Each row below holds a small network's activations on one input, seen along a few directions.
In each table, some parts of the input vary, and every possible input appears once, in random order.
A made-up example of a description, with smaller parts first: one of 4 places along a line, together with either a single point or one of 11 places around a ring or (one of 2 separate values, together with one of 8 places around a ring).
Shared parts are said once, and a part with two or three values counts as separate values.

Other details of the inputs shift rows strongly along two fixed directions, in all tables alike. That doesn't count.

Rows:
r1: [-2  4  0  8  3 -5  6  1 -5  0  3]
r2: [ 8  7  0  1  3 -5 -9 -6 -2  8  1]
r3: [  0 -11  -7 -10   5   9   6  14  -3   0   0]
r4: [ -1  -8  -9 -16  -3  14  12  16  -1  -3  -1]
r5: [ -1 -10  -5 -17  -9  13  10  12  -2   0  -2]
r6: [ 0  0  2  8 -2 -9 -1  2 -4  1  2]
r7: [  3   7   3   5   2 -13  -5 -14  -2   3  -1]
r8: [ -4  11   3   6  -2  -8  -9 -12  -5   4   2]
r9: [ -2  -7  -6 -15   2  13  14  13  -4   0  -1]
r10: [ -2   7   1  15  -3 -11   2  -2  -2  -2   5]
r11: [ -3  12   2   8   3  -9  -8 -11  -5   3   1]
r12: [ -5 -11  -8 -13  -3   9  10  12  -5   5   2]
r13: [-13 -20  16   3   3  29  -7  -4  45 -22  -8]
r14: [-3 -6 -4 -9 -7 10 10 10 -1  0 -3]
r15: [  9  -8 -11 -13   1  11   7  17  -1  -6  -3]
r16: [ -3   9   1   9   3  -7  -7 -12  -3   8   3]
r17: [  3   3  -4 -11   7   5  -5   3  -2   1  -4]
r18: [  7   4   2  15  -6 -11  -2  -2  -2  -2   2]
r19: [ 11  -4  -4 -18   4   5  -1   0  -1   3  -6]
r20: [ 4  4  0  8  6 -7  3  3 -6 -4  4]
r21: [  1  -4  -5 -20   0   8   4  -1  -7   5  -4]
r22: [  4  -1  -6 -14   7   9  -2   5  -2   6  -3]
r23: [-11  -4  21   7   6  24 -21 -19  43 -23 -11]
r24: [ -4   2   8   9 -12 -12  -2  -6  -1   5   5]
r25: [ 5 -5 -8 -7  3  7  6 14 -1 -7 -1]
r26: [ -1   6   3  -3  -4  -2  -8 -11  -4   8   4]
r27: [ -6   3   4  14  -5 -12   0  -4  -2   4   3]
r28: [  4 -11  -5 -12  -1   9   5  13  -1   1  -4]
r29: [ -6   2   2  15  -1 -11   0  -4  -3   4   7]
r30: [  7   0  -4 -13   4  -1   0  -2  -4   3  -4]
r31: [ 2 -5 -8 -7  2  7  8 13 -1 -6 -2]
r32: [ 1  4  0  8  4 -6  4  2 -5 -2  3]
r33: [ -4   9   4   7  -2  -6  -8 -13  -3   8   4]
r34: [ 1  3  0  9 -4 -7  3  2 -4 -1  0]
r35: [-10  -3  19  14  14  21 -20 -15  47 -25 -14]
r36: [ -3   2   2  15   0 -12  -1  -3  -3   2   6]
r37: [-2  0  2  8 -3 -9  1  1 -3  3  1]
r38: [-2  3  0  9 -6 -6  5  1 -4  1  1]
r39: [  1  -1  -5 -12   3   2   3  -4  -6   4  -4]
r40: [-1  3  4  4 -4 -6  4 -2 -4  0  7]
r41: [  2   6   7   1  -5 -10  -7 -19  -4   4   2]
r42: [ 4 -2  0  8  0 -8 -2  0 -3  2  5]
r43: [  8   2  -7 -16   4   6  -4   5  -5   4  -4]
r44: [ 1  1 -6 -9  5  4 -2  1 -5  8 -2]
r45: [  3   6   2  15  -4 -12  -1  -2  -3  -3   2]
r46: [ -6   3   6  12  -9 -11   0  -4  -1   5   4]
r47: [  0  -7  -5 -14  -6   9   8  11   0  -3   1]
r48: [ 8  3  1  8  3 -7  2  2 -4 -3  4]
Description of these inputs: one of 6 places along a line, together with either one of 3 separate values or one of 5 places around a ring.
The inputs of r18 and r34 match in every part but the place on the line of 6. If r28 is changed in the same way as r18 into r34, which row does it become?
> r37
The inputs of r25 and r4 match in every part but the place on the line of 6. If r6 is changed in the same way as r25 into r4, which row does it become?
> r46
Change only the choice among 3 separate values in r11. List by row number the other rows that result.
> r16, r39
Change only the choice among 3 separate values in r22. List by row number the other rows that result.
> r17, r30
List by row number the other rows that have the place on the line of 6 in common with r23.
> r5, r13, r24, r26, r40, r41, r47
Change only the place on the line of 6 in r3. List by row number the other rows that result.
> r12, r13, r29, r36, r42

Rows:
r49: [ -3 -15   5   1   6  27  -1  14  32 -22 -11]
r50: [ -1   1  -5 -16 -13  -5   8  -1 -18  14   3]
r51: [ -2  13  21  45   0 -30 -22 -29  13   0  10]
r52: [ -7 -14  10   1   4  26  -8   2  36 -16  -8]
r53: [ 12   3  -7   1  -8 -17   9   8 -21   5   6]
r54: [  7   9 -13 -20   5   4  -3   2 -17   8  -2]
r55: [-17  -7  16   6  -1  23 -10 -10  37 -14  -8]
r56: [ -1   6  -8   9   1 -20  12   6 -23   9  10]
r57: [ -5   1  -6 -10  -4  -8   3  -2 -22  19   5]
r58: [ -1   0   9  -1  19  20 -17 -16  30 -11 -14]
r59: [ 10   5  -9 -25   4   2  -1   0 -15   6  -5]
r60: [  9   4  -9   8   0 -22   4   8 -21  11   7]
r61: [-10  19  18  50  -5 -26  -7 -17   9 -11  11]
r62: [  0 -24 -17 -40   3  37  28  33   0 -11 -11]
r63: [  9   0  -6  -9 -10 -11   6   2 -19  11   6]
Describe the family of inputs behind these rows.
> one of 3 separate values, together with either a single point or one of 4 places along a line
The inputs of r51 and r52 match in every part but the choice among 3 separate values. If r60 is changed in the same way as r51 into r52, which row does it become?
> r49
Change only the choice among 3 separate values in r62. List by row number the other rows that result.
> r56, r61
Change only the choice among 3 separate values in r59. List by row number the other rows that result.
> r54, r58
